Each row below holds a small network's activations on one record, seen along a few directions.
Here are examples, each followed by its value of one field, S.
Records without S are marked none.
Other fields move the rows too, some of them a lot.
In the rows, zero is written as 500.
Strong random noise was added to every row along 3 fixed directions; ignore it. To show where, here is one row again and again, with new noise each time:
[477 466 668 648 503 439 551 601 519 581 478 450 433 601 410 776 513 405
 364 502 606 535]
[348 473 637 547 449 413 396 583 619 432 417 627 408 639 522 454 391 389
 263 608 599 484]
[303 442 503 599 371 538 511 635 475 413 367 504 376 747 674 481 405 195
 404 762 481 660]
[500 504 542 480 689 442 593 599 584 539 577 562 415 404 333 553 506 488
 280 396 493 497]
[370 489 183 358 692 641 734 674 459 384 547 559 331 431 586 211 451 227
 384 622 189 732]

[712 469 357 517 652 505 557 409 524 565 615 491 498 394 237 556 689 802
 585 328 423 350] => s15
[444 499 677 445 508 374 425 488 609 586 527 528 619 379 414 544 530 552
 471 337 614 418] => s10
[561 598 454 473 539 566 556 450 459 590 498 457 475 447 405 566 578 639
 563 316 449 467] => s11
[491 454 479 369 470 573 523 550 371 514 413 488 515 506 643 467 492 428
 573 577 465 586] => s16
[529 625 542 347 581 477 508 464 541 520 588 589 560 332 387 479 483 619
 485 276 468 370] => s4
[544 531 412 472 482 519 614 532 439 544 592 392 432 453 583 485 527 414
 560 540 420 554] => s14
[627 468 453 420 657 543 703 543 416 596 588 414 519 398 333 560 665 612
 543 325 422 531] => s8
[696 506 362 502 624 529 484 369 596 444 628 537 483 498 364 549 604 628
 571 468 419 380] => s2
[603 564 709 702 374 423 344 456 562 610 418 408 608 597 389 784 557 632
 502 478 705 272] => s18
[389 485 471 474 386 574 424 476 496 363 444 572 486 572 627 398 463 403
 464 613 505 489] => s7
[446 600 186 470 545 711 663 471 397 334 508 465 407 559 679 232 502 420
 642 679 194 657] => s1
[363 477 594 412 289 470 335 484 522 449 469 593 627 629 632 390 402 467
 502 667 645 423] => s17
[414 483 519 398 384 471 413 446 515 535 512 545 577 516 555 512 462 522
 574 536 642 383] => s17
[485 424 458 626 448 515 430 485 517 407 424 413 464 663 595 576 506 435
 474 616 483 470] => s18
[473 572 464 404 467 434 438 503 562 371 460 588 407 562 606 275 407 432
 425 584 447 434] => s9
[406 488 355 582 338 666 502 528 395 450 401 449 509 661 718 512 483 318
 726 682 585 602] => s2
[449 452 350 535 356 452 225 359 713 173 362 708 368 862 622  92 453 586
 505 884 424 344] => s15
[659 568 239 396 641 628 584 408 474 391 509 475 469 567 458 376 568 593
 569 552 288 569] => s11
[587 515 700 701 237 432 312 410 584 567 347 466 552 764 463 760 576 493
 582 559 761 396] => s3
[519 479 721 682 547 360 605 625 566 531 508 432 371 520 344 786 550 377
 269 447 641 592] => none
[499 511 358 508 473 548 458 421 475 370 456 525 413 663 539 434 481 562
 545 500 361 481] => s11
[522 520 518 583 465 485 467 494 494 445 466 446 518 560 530 528 511 460
 444 577 508 433] => s18
[505 549 413 444 504 565 631 550 331 609 556 348 526 444 607 526 502 369
 655 430 362 598] => s5
[674 510 341 569 694 704 796 539 315 706 642 302 488 452 427 735 607 458
 677 437 326 643] => none
[632 547 637 584 584 485 517 512 485 698 521 357 612 313 316 839 641 689
 581 351 546 408] => s6
[587 477 580 557 471 507 553 533 530 496 518 481 498 560 445 559 620 413
 442 476 514 567] => s3
[492 506 282 387 487 568 611 486 421 494 517 455 517 505 587 402 548 347
 702 605 362 597] => s10
[523 452 672 542 326 547 409 439 449 546 482 418 611 640 550 756 505 498
 584 529 718 453] => s2
[459 499 556 652 356 542 487 576 456 364 382 480 499 780 648 539 487 314
 524 675 555 642] => s4
[530 514 338 359 634 626 795 654 305 533 608 376 461 369 570 465 522 343
 510 393 264 656] => s9
[247 477 560 425 333 590 382 501 488 375 419 562 515 533 739 375 372 369
 499 574 528 504] => s7
[509 529 591 346 546 360 285 487 672 441 523 693 544 445 479 173 423 605
 255 416 560 367] => s5
[545 455 831 661 305 394 351 522 493 596 382 412 565 728 511 818 504 514
 422 467 778 407] => s9
[479 533 826 601 307 362 328 466 530 653 510 442 592 547 518 716 452 601
 485 411 754 312] => s14
[453 534 630 466 471 337 290 440 780 327 409 684 438 585 472 387 457 541
 269 526 639 381] => s4
[408 487 662 418 466 394 413 531 457 562 496 502 665 423 494 565 471 540
 469 407 591 533] => s13
[213 405 534 631 248 562 530 663 292 450 387 376 539 714 876 548 427 213
 612 772 560 840] => s12
[489 505 405 264 715 533 529 492 574 508 615 578 498 257 365 194 449 590
 486 376 376 450] => none
[539 466 465 645 466 484 566 494 468 446 540 406 442 633 434 595 596 568
 601 555 396 457] => s15
[523 468 492 414 659 554 660 587 399 640 502 380 515 265 484 654 600 483
 572 329 405 609] => s16
[487 486 318 501 409 615 572 531 343 438 340 398 429 653 727 477 527 271
 717 795 330 680] => s16
[406 505 487 345 347 514 389 462 353 519 429 509 676 573 655 446 406 478
 656 613 529 548] => s13
[480 578 472 512 537 558 757 598 334 709 668 360 611 295 445 675 599 439
 667 348 458 559] => s17
[590 487 572 468 611 458 521 495 446 592 613 505 520 292 371 667 556 701
 506 288 478 349] => s6
[318 506 398 396 378 620 517 556 337 651 488 389 631 406 648 557 475 480
 713 506 452 623] => s12
[476 465 577 587 623 415 582 616 563 371 485 492 440 578 453 429 570 480
 389 509 517 589] => s8
[580 497 307 643 463 579 424 374 586 307 431 517 380 786 525 425 575 583
 544 721 338 480] => s1
[407 460 668 492 291 436 376 515 500 516 443 550 618 618 577 452 482 422
 496 563 627 491] => s10
[526 523 536 379 454 498 474 462 407 631 579 466 658 431 480 616 510 653
 607 474 559 496] => s12
[394 451 505 661 184 613 476 566 413 430 313 440 489 825 739 480 536 161
 561 759 514 685] => s3
[674 521 254 521 604 622 573 437 480 454 591 514 492 431 375 514 641 560
 585 465 310 478] => s7
[608 457 589 654 506 363 376 454 595 524 483 415 500 632 433 673 558 531
 450 455 550 441] => s5
[649 475 455 468 659 425 452 445 613 576 657 532 495 377 356 530 560 722
 413 293 497 321] => s14
[691 604 374 478 674 563 754 503 251 829 634 259 728 222 276 866 689 622
 829 228 391 574] => s13
[512 517 467 428 410 559 361 437 450 561 399 533 571 462 568 497 487 616
 627 565 566 389] => s6
[660 477 206 485 637 541 599 433 523 383 521 506 381 625 420 365 641 568
 643 600 248 490] => s8
[695 595 296 467 676 600 739 433 478 487 634 409 365 404 363 525 672 620
 577 460 291 542] => s1

Which value of S does each new row have?
[582 461 678 699 502 478 627 614 482 625 506 434 494 521 396 780 679 433
 458 321 726 562] => s3
[703 497 286 519 778 441 578 487 571 453 622 535 384 486 442 404 582 556
 498 409 397 499] => s5
[357 464 430 592 351 510 422 530 561 281 327 460 383 751 778 355 439 249
 415 855 486 581] => s18
[523 491 541 516 585 529 566 560 557 407 568 487 484 441 432 547 584 457
 365 480 460 565] => s7
[511 488 632 487 570 405 459 388 557 610 553 573 513 354 345 444 504 642
 362 342 629 361] => none
[541 479 453 445 471 557 528 537 414 489 446 421 501 623 616 533 480 408
 524 563 493 544] => s9
[591 544 342 446 721 490 547 417 718 338 551 570 327 439 378 318 619 652
 326 514 384 492] => s1
[503 440 619 592 419 414 488 492 461 521 477 455 479 640 428 664 552 589
 564 413 556 391] => s8
[627 515 521 579 428 413 287 362 681 363 429 631 455 748 433 535 520 610
 496 580 549 324] => s4
[406 429 598 588 400 485 438 482 551 476 410 416 495 619 539 567 545 558
 550 572 581 471] => s15
[556 504 802 571 693 313 483 552 599 613 494 516 540 307 347 724 570 673
 380 229 709 418] => s16
[292 489 474 308 355 487 357 467 371 506 421 586 647 469 678 339 369 467
 586 516 528 507] => s13
[463 481 456 556 359 563 492 587 416 404 376 430 481 743 702 432 469 279
 498 713 422 626] => s9
[447 505 791 547 513 358 372 479 626 591 491 660 545 514 405 589 427 571
 299 435 710 317] => none
[405 474 448 359 576 504 468 540 578 510 555 513 497 330 593 315 459 500
 401 418 476 499] => s14
[442 491 478 639 286 543 490 528 408 383 410 440 460 778 637 619 477 305
 614 642 417 572] => s4
[317 547 534 519 370 561 434 503 463 379 486 549 538 591 724 383 369 369
 590 597 548 507] => s2
[379 471 585 435 432 356 391 488 659 440 457 604 493 523 548 363 487 428
 399 544 606 473] => s10
[592 458 436 621 517 560 555 524 454 464 512 401 499 622 532 585 573 459
 478 579 405 512] => s18
